Each row below holds a small network's activations on one input, seen along a few directions.
Each table varies a few parts of the input and shows all the possible inputs, shuffled.
A made-up example of a description, with smaller parts first: values(2) and (point or line(11) or (line(4) and ring(5))).
Shared parts are said once, and a part with two or three values counts as separate values.
(in the rows, 128 means zero)

Other details of the inputs shift rows strongly along two fixed directions, in all tables alike. That doesn't count.

Table:
R1: [120 129 129 147 160 155 107 133 123 138 128 153]
R2: [102 179  98 187  71  83 145  64 130 107 123  86]
R3: [105 138  63  83 167 103 139 160  41 132 219  94]
R4: [140 149 191 158  85 170 155 121 145 146  59 141]
R5: [173  69 133  55 169 120  92 138 159 127 147 179]
R6: [ 80 124  92 109 169  79 131 170 113 139 243  59]
R7: [135 123 181 164 121 157 132 135 158 105  85 141]
R8: [144 130 137 170  92 120 129  79 159  89  78 147]
R9: [148 120 182 141  94 168 147 140 154 131  56 145]
R10: [180  88 124  51 171 107 119 132 107  94 191 175]
R11: [ 85 189  93 169  83 127 154 101  90 167 101  80]
R12: [155  84 111  70 147 104 109 130 148 127 151 146]
R13: [151  91 152 122 185 175  85 152 145 121 103 193]
R14: [ 80 135  45  80 163  87 118 165  84 175 221  65]
R15: [ 81 170 121 201  71 106 169 116 123 110 112  54]
R16: [103 168  94 181  76  78 144  68 130  98 116  84]
R17: [109 176  97 154  64  89 155  67 119 140 114  87]
R18: [142 134 149 140 116 178 121 123 129 146  48 163]
R19: [186  96 200  87 157 173 143 170 115  99 128 189]
R20: [115 103  83  81 165 124 109 167 110 159 163 117]
R21: [136 124 149 172 131 173 114 122 139 115  64 167]
R22: [143  86 151  63 173 138 114 188 143 154 174 139]
R23: [ 83 180 118 169  56 108 176 117 111 143 100  48]
R24: [140 117 183 148 138 157 124 147 159 114 114 149]
R25: [126 150 146 179 122 170 116 114 130 127  76 157]
R26: [178  86 168 110 166 144  92 109 176 106 124 208]
R27: [116 116  64  66 146  63 116 131 118 147 218  89]
Description of these inputs: values(3) and (point or (values(2) and line(4))).
Q: Change only the values(2) part in R23. List by row number the other rows that result.
A: R7
Q: Change only the values(2) part in R22. List by row number the other rows that result.
A: R24
Q: Change only the line(4) part in R13. List by row number the other rows that result.
A: R1, R21, R25
Q: Which other rows agree with R27 in the values(3) part? List them by row number.
A: R2, R5, R8, R10, R12, R16, R17, R26

Table:
R28: [189  98 180 141 128 157  97  83 185  92  64 220]
R29: [128 101  98  77 169 118 112 161 109 140 173 126]
R30: [113 105 107  97 176 115 106 161 130 148 187 119]
R31: [118 162 120 158  96 138 150 109  99 128  96 116]
R32: [172 108 181 117 138 185 113 130 149 139  72 200]
R33: [127 102 100  74 166 118 110 160 117 151 174 125]
R34: [106 150 117 168 105 130 135 116 123 126  97 107]
R35: [169 107 201 127 139 179 123 142 156 118  87 187]
R36: [168 102 198 123 135 176 122 141 164 126  83 185]
R37: [ 96 195 112 182  67 125 165  90  92 138  94  84]
R38: [ 98 178 127 183  57 117 169 102 121 129  86  73]
R39: [107 127 109 121 159 118 117 148 118 138 174 110]
R40: [140 117  88  92 137  81 116 102 125 117 172 131]
R41: [108 117 101 115 152 114 113 149 129 143 161 107]
R42: [136 109 106  97 135  73 125 114 140 104 186 114]
R43: [116 104 102 102 179 118 108 163 117 131 186 122]
R44: [ 97 168 117 171  74 110 165 113 111 121 106  73]
R45: [116 154 139 161  94 130 158 122 116 116 108 104]
Q: Describe the family of inputs behind these rows.
A: values(3) and (point or ring(5))
Q: Changing only the values(3) part turns R30 into R36. The same change can be made to R41. Which row results?
A: R38
Q: Which other rows agree with R40 in the values(3) part? List them by row number.
A: R29, R31, R32, R33, R37

Table:
R46: [154 103 153 105 157 162 114 149 132 131 110 172]
R47: [141 141 156 147 112 165 134 120 127 137  80 157]
R48: [122 123 105 103 150 126 126 151 104 139 159 121]
R49: [149  93 120  82 169 114 109 142 132 119 168 152]
R50: [141 126 141 116 130 152 130 135 118 137 113 147]
R51: [125 121 103 100 133  93 124 128 125 125 171 106]
R52: [ 86 149 109 152 116  98 152 142 111 122 168  63]
R53: [129 143 149 156 118 160 129 119 129 136  83 144]
R54: [116 170 137 179  74 145 152 103 118 126  61 113]
R55: [103 123 124 123 148 109 133 160 128 128 182  89]
R56: [ 72 165  73 160 100  94 150 123  96 141 149  52]
R57: [110 134  93 115 127  85 126 123 124 131 173  95]
R58: [101 151  81 141 115  89 137 108 103 121 163  89]
R59: [145  88 129  95 169 124 100 141 155 125 156 155]
R60: [142 106 141  98 162 147 112 153 131 144 136 157]
R61: [114 118 135 112 146 112 135 163 133 131 178 101]
R62: [153 131 153 139 113 144 128 104 141 120  95 163]
R63: [120 115 137 105 140 113 140 162 127 126 174 100]
R64: [175  73 153  77 176 141  93 148 157 112 139 190]
R65: [169  75 154  83 188 147  88 145 158 122 144 194]
R66: [165  90 148  84 159 134 109 135 144 120 139 172]
R67: [131 104 132 112 159 145 110 152 139 142 136 142]
R68: [135 178 148 188  50 138 162  66 124 113  51 126]
R69: [147 108 118  98 151 118 118 132 125 118 157 147]
R70: [109 123  89 122 135  89 124 124 126 121 170 100]
R71: [133 136 145 151 105 153 139 122 131 129  77 137]
R72: [147 127 159 127 122 162 131 128 129 134  86 157]
R73: [118 117 113 110 160 130 116 151 113 138 154 127]
R74: [135 137 151 145 100 153 141 120 133 134  79 136]
R75: [111 182 147 205  64 156 150  89 126 130  41 115]
R76: [121 146 139 162 108 151 131 120 126 128  81 130]
R77: [167  93 174  97 154 173 107 152 148 131  97 187]
R78: [146 117 140 121 117 125 128 114 146 120 115 141]
R79: [160 100 148 115 135 136 117 123 154 112 110 167]
R80: [ 70 181  66 162  98  94 155 116  78 141 155  51]
R81: [ 94 161  79 147 109  86 141 104 104 129 165  77]
R82: [128 108 107 105 155 104 108 134 133 118 167 129]
R83: [134 166 157 193  56 140 153  70 150 116  42 133]
R84: [118 125 100 105 141  92 124 127 122 132 176 109]
R85: [ 85 159 105 150 100  88 165 138 104 122 166  51]
R86: [148 150 176 178  98 189 132 103 137 129  36 172]
R87: [111 136  95 131 128  96 129 114 115 120 157 104]
R88: [122 114 104 105 154 101 108 134 135 126 174 119]
R89: [115 132 116 120 134 124 125 143 121 145 142 113]
R90: [143 121 159 136 124 160 126 131 146 139  86 157]
Q: Changing only one part turns R53 into R60. The same change can be made to R75. Which row results?
A: R89
Q: Describe the family of inputs behind these rows.
A: ring(5) and (point or (values(2) and line(4)))
Q: Start at R62 and move only the line(4) part, one step at a time. The first step leads to R84. Which rows follow, in order?
A: R57, R83
